A small network was shown many inputs. Here are its activations along a few directions, one row for each input.
Each table varies a few parts of the input and shows all the possible inputs, shuffled.
Descriptions start from the smaller parts, as in this example, which fits no table here: one of 6 places along a line, together with either a single point or one of 9 places around a ring or (one of 2 separate values, together with one of 5 places around a ring).
Shared parts are said once, and a part with two or three values counts as separate values.
(in the rows, 128 means zero)

Other details of the inputs vary at random and push rows far along two fixed directions, the same in every table; ignore that.
To show where, the next rows are all for the same input, with only those details redrawn:
[149  79 146 171 152 165 174 119 148 131  91 119 190 119  99]
[166 156  92 129 120 134 172  88 117 164  31 154 128 139 160]
[138 103 129 107 193 135 106  89 185 111 180 106 145 102 132]
[154 179  76  64 161 105 103  58 155 143 123 141  82 122 193]

Table:
r1: [117 153  59  77 137 106 129  72 136 109 145 159  53 133 221]
r2: [115 117 161 126 134  71  93 110 165  42 179 119 124  54 113]
r3: [115 195  84  68  94 140  32 123 132 155 136 150  66 146 174]
r4: [ 83 105 148 166  94  95 155 165 120 116 117 156 190 123  30]
r5: [129 138 122 103 161 137  91 110 159 150 229 131 149 136  83]
r6: [138 103 129 107 193 135 106  89 185 111 180 106 145 102 132]
r7: [122 162 152 115  61  69 155 101  73 116  22 150  99 113 124]
r8: [116 106 144 166 168  94  93 115 147 105 217  71  90 197 131]
r9: [111 121 166 155 109 184 162 211 158 145 118 142 182 140  96]
r10: [153 152  88  46 117  92  71 128  82 146 139 126  46 124 184]
r11: [118  77 159 169 142 198 149 168 159 108  72 142 158 123 106]
r12: [134 106 189 220 144 156 108 177 138 136  91  96 129 205  86]
r13: [125  97 117 150 123 162 162 197  90 128 131 132 171 144  52]
r14: [ 99 133 130 101 145 167  73 161 177 127 205 141 115 134  87]
r15: [ 90 194  82  64  79  35  49  96 111 124 134 152  91 116 153]
r16: [114  64 144 112 117 126 100 120 137 124 221 102 101 123 141]
r17: [118 131 121  78 166 121 116 187 140 107 221 115 148 118 128]
r18: [125 166 111  57 102 113 119  62 100 117 156 127  35 137 198]
r19: [165 112 184 225 161 128 130 127 115 157 117  96 167 205  80]
r20: [ 75 141 150  96 139  52 106 153 171  96 211 142 164  96 108]
r21: [149 142 135 123  62 156 112 151  98 186  38 162  77 148 152]
r22: [168 124 149 123 160 141 104  86 178  97 194  89 132  81 127]
r23: [116 162  67 132  61 135 186 126  84 170  98 177 105 182 129]
r24: [139 116 138 140 197  91  69 155 125  94 190  60  97 179 114]
r25: [141  74 150 197  93 172 197 131 122  84 127 116 149 111 118]
r26: [143  77 177 141 125 171 163 164  68  96 100  95 150 117  87]
r27: [124  83 123 159 102 163 125 191  73 124 118 103 186 136  80]
r28: [136  63 129 160 162 165 170 173  98  88  90 132 168 114 108]
r29: [115 161 114  58  85  21  64  96 117 135 123 147  55 100 162]
r30: [124 174  75 127 127 132 183 165  62 157  54 149 114 119 169]
r31: [ 82  87 129 194 127 163 214 158 124 134 138 118 168 118 126]
r32: [163 179 124 139  76 173 144 132 122 126  27 157  82 120 161]
r33: [159 199 103 115  93 124 182 130 110 200  77 162 156 161 148]
r34: [154 109 132 108 165 141 102 139 131  54 193  97 110  78 135]
r35: [143 168 156 110  77 175 135 124  92 147  26 150  76 143 148]
r36: [129 122 129 114 139 141  54 105 143 145 218 108 163 127 112]
r37: [ 89  95 109 119 110 138  84 121 135 114 232 104 134 137 132]
r38: [ 92 122 122 102 136 123 143 147 168 117 247 123 142 136 146]
r39: [165  68 179 171 107 159 136 134 111 176 119 119 175 128  89]
r40: [114 149 103 136  99  65 161 110  99 110  16 192 121 110 148]
r41: [126 214  75  73 162 101 117  80 146 177 145 130  89 108 194]
r42: [ 85 183 102 147  99  62 175 134  90 148  39 177 130  95 150]
r43: [175 169 144 116  90 144 160  77  77 170  47 136 110 142 144]
r44: [ 90 112 156 179 140 194 164 192 152 144  96 126 164 107 109]
r45: [ 97 121 166 152 166  19  61 122 160  83 175  81 112 158  92]
Describe the family of inputs behind these rows.
> one of 5 separate values, together with either a single point or one of 8 places around a ring
Changing only the choice among 5 separate values turns r23 into r14. The same change can be made to r38. Which row results?
> r9
Changing only the choice among 5 separate values turns r42 into r31. The same change can be made to r29. Which row results?
> r16
Change only the choice among 5 separate values in r11. List by row number the other rows that result.
> r1, r6, r28, r40

Table:
r46: [119  65 172 171 176 155 117 139 178 100 171 105 167 114  88]
r47: [118 108 150 198  76 102 172 166  63 130  27 129 149 155  87]
r48: [126 164 103  48 178 126  77 102 152 114 207 125  69  93 181]
r49: [ 86  71 162 148 125 147 102 173 140 114 211 107 170 140  65]
r50: [128  70 167 172 171 150 134 127 170 111 198  95 183 124  80]
r51: [154 112 154 194  99 146 197 131 101 165  35 136 164 161 108]
r52: [130 115 136 199  74  99 191 160  59 129  47 136 159 160  83]
r53: [111  85 168 167 182 162 139 149 173 114 184 101 177 114  94]
r54: [130 219  87  84  62 101 112 133  88 165  63 173  57 171 165]
r55: [164 208  47  77 100 122 134  90  83 180  54 163  79 158 191]
r56: [117 117 134 181  55 147 174 197  78 170  59 149 161 167  91]
r57: [153  98 148 175  90 173 187 142  81 152  25 133 151 130 106]
r58: [131 211  83  96  59  94  95 126  83 168  61 177  50 169 171]
r59: [ 94  71 175 152 140 113 110 148 163  83 167 123 186  76  69]
r60: [174 210  65  88 102 119 115  95  93 166  33 165  63 146 193]
r61: [171 217  70  78 105 126 132 105  98 163  35 162  69 148 187]
r62: [117  53 173 156 158 172 114 142 168  75 184  99 161  92 104]
r63: [130 159 116  67 161  93  71  69 172 118 209 111  67 120 180]
r64: [ 94  72 186 158 123 140  83 171 143 114 192  97 155 132  63]
r65: [143 169  98  69 178 101  65  74 165 127 213 118  89 133 169]
r66: [142 163 119  65 179  95  59  76 164 128 202 112  83 134 173]
r67: [145 133 135 190 116 173 198 157 100 165  37 142 177 154 113]
r68: [148 116 123 185 111 164 199 161 101 170  40 145 180 158 115]
r69: [122 207  61  96  83  48 134 132  66 147  61 164  61 158 185]
r70: [108 161 120  67 151  33  51 103 130  94 209 110  60 129 160]
r71: [121  51 157 136 173 171 133 161 154 101 201 100 170  91  95]
r72: [145 154  99  49 166 111  72  75 148 114 221 118  69 104 170]
r73: [109 167 104  56 140  54  66  83 158 104 214 135  99  90 146]
r74: [151 112 146 191 106 160 177 139  98 163  22 133 166 158 105]
r75: [163 110 141 181  98 170 173 145  88 161  21 124 164 144 100]
r76: [127  79 173 154 182 168 126 151 175 100 168 101 180 122  84]
r77: [143 147 121  46 165 106  67  78 149 116 209 111  66 106 174]
r78: [ 82  70 157 137 140 116 127 144 155  93 193 119 198  87  68]
r79: [142 119 140 185  94 170 208 148 116 141  28 145 156 142 109]
r80: [112 173 104  62 124  83  41 108 142 128 232 127  68 142 147]
r81: [117 114 151 178  66 113 179 146  90 144  21 154 177 114  85]
r82: [103 167 104  70 152  43  38 110 137  82 191 124  50 121 164]
r83: [143 108 138 199  90 165 192 140 111 143  25 147 153 140 112]
r84: [108  83 165 164 169 168 143 147 174 105 189  99 170 105  98]
r85: [164 206  65  90  74 113 151  73  82 160  60 165  62 149 206]
r86: [137  98 123 177  79 179 210 139  85 144  47 145 167 143 121]
r87: [156 129 130 179 108 183 193 164  90 162  36 134 174 140 108]
r88: [ 99 171 114  46 146  68  69 104 169  95 190 142  93  83 148]
r89: [144 110 142 175  86 182 205 154 101 127  28 146 156 132 121]
r90: [125  60 176 134 175 178 128 155 163  82 184 100 163  89  86]
r91: [130 219  77  90  82  54 128 123  73 133  42 166  48 159 177]
r92: [ 89  93 173 155 129 150 106 187 142 118 199 105 165 131  70]
r93: [113  66 156 163 179 154 139 155 175 117 192 102 181 118  94]
r94: [135 164 103  70 182 107  50  86 172 116 185 127  75 123 176]
r95: [127  50 173 147 172 173 112 145 158  85 182 101 160  87  89]
r96: [152 209  54  89 110 114 139  85  96 181  59 170  83 171 195]
r97: [152 159 115  53 173 104  52  82 156 124 204 102  81 119 168]
r98: [154 101 154 182  75 164 201 133  86 144  39 131 160 143 123]
r99: [112  61 177 166 160 156 121 130 174 101 177  86 161 108  89]
r100: [124  68 164 169 158 155 139 125 170 102 201  92 176 115  84]
r101: [118  75 174 159 179 160 134 147 183  98 172 102 171 117  84]
r102: [108 161 125  54 142  48  60  85 159 107 203 131  95  90 152]
r103: [122 157 114  71 179  95  55  75 176 123 196 113  68 121 173]
r104: [137 211  95  89  53  82 103 116  75 179  76 166  55 179 172]
r105: [174 117 127 182  96 168 190 139  85 163  43 130 176 150  96]
r106: [130  65 150 145 177 170 122 164 160 113 192  90 187 107  89]
r107: [140 204  53  92  91 112 152  78 103 171  66 169  67 157 199]
r108: [ 92 160  98  49 146  61  73 112 161 110 209 141 103  84 157]
r109: [155 194  55  73  91 125 152  88  72 171  53 174  64 144 196]
r110: [142  99 148 185  77 172 190 138  90 141  27 130 153 135 121]
r111: [ 86  92 169 143 144 121 130 160 156  98 181 119 191  79  74]
r112: [143 207  55  93 106 106 146  80 103 180  63 172  73 166 196]
r113: [ 86  85 170 164 156 107 122 180 132  80 189  93 165 116  74]
r114: [137 110 122 189  92 163 214 156 107 160  45 145 165 145 118]
r115: [110  74 167 150 164 178 136 152 161  89 196  98 167  93 110]
r116: [112  54 156 144 160 169 136 157 163  92 202  98 171  96 110]
r117: [ 90 159  90  61 156  48  58 106 132  90 219 119  69 128 158]
Describe the family of inputs behind these rows.
> one of 8 places around a ring, together with either one of 3 separate values or one of 6 places around a ring
Changing only the place on the ring of 8 turns r104 into r54. The same change can be made to r63. Which row results?
> r79
Changing only the place on the ring of 8 turns r64 into r56. The same change can be made to r81. Which row results?
> r108
List by row number the other rows that have the place on the ring of 8 in common with r48.
> r53, r67, r84, r87, r92, r111, r113, r115
Change only the choice among 3 separate values in r104. List by row number the other rows that result.
> r70, r102
Change only the choice among 3 separate values in r117. List by row number the other rows that result.
> r49, r78
Change only the place on the ring of 8 in r57. List by row number the other rows that result.
> r48, r71, r72, r77, r90, r95, r109
List by row number the other rows that have the place on the ring of 8 in common with r59.
> r46, r58, r60, r62, r82, r83, r94, r95

Table:
r118: [124  85 141 147 137 146 153 138 142 116 131 131 166 105 108]
r119: [131  98 164 149 144 135 156 128 143 100 118 118 161 101 105]
r120: [146  93 164 162 155 161 139 131 141 135 127 102 149 137 110]
r121: [129 183  77  59 138  96 100  76 134 130 134 149  69 108 185]
r122: [151 187  73  60 139 118  90  85 137 150 143 142  58 150 197]
r123: [127 169 104 140  85  81 151 134  86 160  69 154 132 157 122]
r124: [111  98 141 143 133 161 156 154 140 130 140 125 171 104 114]
r125: [ 93 129 150  85 143  95  39 126 172 102 234 114 107 112 113]
r126: [110 160 112 151  87  97 149 149  91 137  58 155 107 159 134]
r127: [125 148 115 139  64  97 156 131  70 142  75 146 105 153 136]
r128: [137 108 141 151 139 184 152 155 138 132 151 117 158 134 106]
r129: [104 124 136  77 163  88  44 141 146  89 227 102 103 106 121]
r130: [138  93 145 155 148 174 138 132 134 130 135 110 157 140 105]
r131: [148 154 107 137  99 121 164 108 106 134  48 153 123 119 152]
r132: [146  92 150 167 146 166 132 131 140 130 131 103 155 135 113]
Describe the family of inputs behind these rows.
> either one of 5 separate values or (one of 2 separate values, together with one of 5 places along a line)
Which of the alternatives is r121?
> one of 2 separate values, together with one of 5 places along a line

Table:
r133: [128 128 139 173  75 113 156 133  91 144  38 152 148 145 102]
r134: [132  62 174 166 164 175 120 145 158 110 165  86 162 122 104]
r135: [131 143 109 106 135 125 136 110 138 129 139 140 130 110 150]
r136: [120 134 145 173  68 108 180 151  88 134  50 145 134 146 110]
r137: [123  77 158 152 159 173 143 144 158  94 165 105 176  92  90]
r138: [137  65 173 157 171 178 126 144 160 104 163  95 160 130  94]
r139: [112  83 149 118 163 157 109 131 167 102 190 106 142  80 127]
r140: [132 197  69  57  76 104  91 112  81 161 138 153  49 159 182]
r141: [ 95 134 142  81 169  70  66 124 148  83 227 102  99 103 136]
r142: [128 137 144 168  88 161 163 183 104 176  66 148 170 156  88]
r143: [126 130 143 176  67 114 167 137  96 142  44 149 138 147 105]
r144: [134 186  88  73 118  59  90 112 100 127 112 143  68 127 164]
r145: [114  70 170 169 130 122 120 155 129 102 132 110 182 118  65]
r146: [126 129 121  87 191 111  73  88 174 123 226  97 106 125 148]
r147: [148 143 116 123 148 128 120 100 133 143 136 122 111 143 149]
r148: [139 180  84  65 127 126 120  94 128 138 103 159  71 115 186]
r149: [119  97 142 117 167 141 120 125 171  99 202 115 157  92 116]
r150: [137 129 116 152  95 142 198 132 105 156  56 151 168 130 124]
r151: [154 146 120 123 144 146 119 110 133 126 125 115 103 143 149]
r152: [ 96 131 104 162  94 125 164 175 101 140  93 153 146 155 114]
r153: [156 188  84  88 136 110 108  82 125 154 118 142  68 150 187]
Describe the family of inputs behind these rows.
> either one of 3 separate values or one of 6 places around a ring or (one of 2 separate values, together with one of 6 places along a line)
Change only the choice among 2 separate values in r137. List by row number the other rows that result.
> r151
List by row number the other inputs of the same sort as r140.
> r142, r152
